A small network was shown many inputs. Here are its activations along a few directions, one row for each input.
Each table varies a few parts of the input and shows all the possible inputs, shuffled.
Descriptions start from the smaller parts, as in this example, which fits no table here: line(6) and (point or (values(2) and ring(5)) or line(11)).
Shared parts are said once, and a part with two or three values counts as separate values.

Other details of the inputs shift rows strongly along two fixed directions, in all tables alike. That doesn't count.

Rows:
R1: 66	48	8	10	24	-1	11	8	-40	-44	9
R2: -58	-55	-23	-25	-18	-18	-29	-12	32	19	-4
R3: -17	-11	-6	11	-5	17	-5	9	11	23	24
R4: -37	-56	2	-14	-33	-26	-3	-26	43	-35	-33
R5: -33	47	37	8	-22	85	30	-14	-5	84	78
R6: 71	118	13	17	40	46	32	26	-67	19	35
R7: 79	41	39	6	33	-46	17	22	-26	-12	-9
R8: -7	58	47	-15	-34	58	38	-42	-19	34	44
R9: 62	24	-4	17	31	-22	0	16	-27	-70	-10
R10: 50	-8	-52	1	56	-66	-49	51	-31	-54	-18
R11: -32	-54	-25	-7	-4	-27	-15	-1	24	-17	-50
R12: 28	-16	-42	3	39	-43	-42	35	-19	-35	-6
R13: -18	-38	0	-21	-22	-30	-1	-14	20	-39	-34
R14: 78	115	31	10	12	36	46	13	-51	-4	41
R15: -8	2	21	2	-28	14	22	-20	15	-11	4
R16: 56	3	-30	22	47	-25	-20	30	-35	-49	-29
R17: -44	-26	-11	-23	-17	2	-13	-4	23	33	13
R18: -50	-62	-12	-5	-12	-6	-22	-27	22	-2	-29
R19: 66	39	-17	36	53	-4	-3	35	-46	-39	-9
R20: -5	-1	33	-8	1	-9	9	9	18	80	27
R21: -31	-43	-20	-6	-1	-18	-24	-16	11	-12	-35
R22: -42	-20	3	3	-22	21	6	-18	28	23	-12
R23: -25	-26	-20	-14	-9	-13	-14	13	15	16	1
R24: -33	-54	-29	-5	-7	-32	-30	15	38	-5	-16
R25: 47	3	-35	3	46	-39	-26	30	-30	-50	-40
R26: -4	-8	13	-11	-14	-4	2	-24	-4	-28	-4
R27: 66	32	-24	41	48	-10	-3	37	-36	-42	-16
R28: -35	50	37	8	-36	86	37	-10	5	91	76
R29: -41	-19	7	12	-25	32	11	-20	25	27	-5
R30: -44	-27	-3	-4	-20	21	-12	-13	19	37	25
R31: -34	-56	-35	-12	-7	-36	-28	16	34	-4	-18
R32: -26	-22	18	2	-37	12	16	-35	26	-12	1
R33: -13	8	20	-22	-27	9	17	-26	3	-5	2
R34: -14	-9	10	-24	-21	-6	4	-28	4	-17	-9
R35: 5	49	62	7	-6	42	43	-13	-1	101	32
R36: -20	-25	-14	-2	-6	-3	-4	-2	21	-2	-29
Each input here is: values(3) and (point or ring(11)).
Q: Changing only the values(3) part turns R13 into R11. The same change can be made to R8. Which row results?
A: R21
Q: Which other rows does R33 become when the values(3) part takes its other values? List them by row number.
A: R6, R17
Q: List by row number the other rows that have the values(3) part in common with R2.
A: R3, R5, R10, R12, R17, R20, R23, R24, R28, R30, R31
Q: Which other rows does R12 become when the values(3) part takes its other values? List them by row number.
A: R18, R26

Rows:
R37: 7	-24	-39	0	29	-32	-34	25	-6	-35	-14
R38: -43	-46	12	4	-35	10	12	-51	33	-36	-59
R39: 17	-42	-15	-43	-6	-71	-20	-11	-2	-97	-46
R40: -3	39	10	-7	0	28	6	8	-15	28	39
R41: -80	-58	0	-8	-39	20	-9	-31	46	60	-2
R42: 24	23	6	-4	10	-3	5	22	-6	21	16
R43: 15	-2	-30	13	27	-17	-21	26	-16	-8	-10
R44: 27	-9	-28	2	20	-38	-24	20	-12	-63	-21
R45: -29	-42	-21	5	-10	-3	-9	-16	20	-18	-23
R46: 22	-33	-20	0	19	-57	-19	19	11	-58	-38
R47: 61	83	23	19	29	22	27	32	-42	48	41
R48: 23	14	-15	-5	20	-21	-11	23	-10	-6	5
R49: -110	-35	31	-21	-82	70	21	-69	50	61	36
R50: 41	82	3	19	30	47	11	25	-51	26	48
R51: -21	-66	33	-28	-22	-61	-3	-30	52	-2	-42
R52: 37	68	35	16	4	39	40	2	-27	33	31
R53: 20	45	-11	0	11	21	1	23	-25	12	32
R54: 20	75	15	16	-1	59	27	-9	-33	14	50
R55: -37	-6	18	-12	-32	26	16	-34	21	22	19
R56: 27	-9	4	7	17	-34	-2	12	-5	-26	-21
R57: -10	-55	-38	6	8	-32	-33	4	12	-59	-42
R58: -34	-51	1	0	-22	-4	-2	-17	30	3	-28
R59: 1	49	26	7	1	46	25	6	-14	69	39
R60: 86	24	-20	15	68	-67	-21	60	-37	-36	-17
R61: -61	-25	20	0	-43	50	20	-39	29	45	7
Q: Describe the family of inputs behind these rows.
A: values(3) or (values(2) and ring(11))
Q: Which of the alternatives is R38?
A: values(3)
Q: Which other rows does R42 become when the ring(11) part takes its other values? List them by row number.
A: R37, R40, R41, R43, R47, R48, R50, R53, R59, R60
